Questions about the table below. Rows and columns are numbered from 0.
1) Which number is the top-right entry?
2) Which number is the entry in row 0 and column 1?
3) Which number is the entry at row 1, column 0?
4) Which number is the smallest entry?
5) Which number is the entry at row 0, column 2?
6) Which number is the entry at row 2, column 0?
7) Which number is the entry in row 1 and column 1?
8) Which number is the entry in the bottom-right corner?
[[130 127 128 107 134 136 118 124 124 147 132 115 119 131 129 131]
 [127 125 117 142 145 145 123 120 132 123 113 124 138 131 141 134]
 [128 132 134 128 118 118 134 134 127 125 133 134 127 121 119 124]
 [128 129 129 128 121 121 130 129 129 129 127 129 128 123 122 126]
 [128 131 136 123 112 112 134 135 126 127 136 134 124 119 114 122]
 [128 124 124 125 135 136 122 123 127 127 124 122 128 133 133 129]
 [133 120 124 122 105 101 123 123 135 147 124 122 127 113 110 125]
 [129 124 116 137 137 138 119 118 131 130 112 120 134 129 135 132]]
1) 131
2) 127
3) 127
4) 101
5) 128
6) 128
7) 125
8) 132
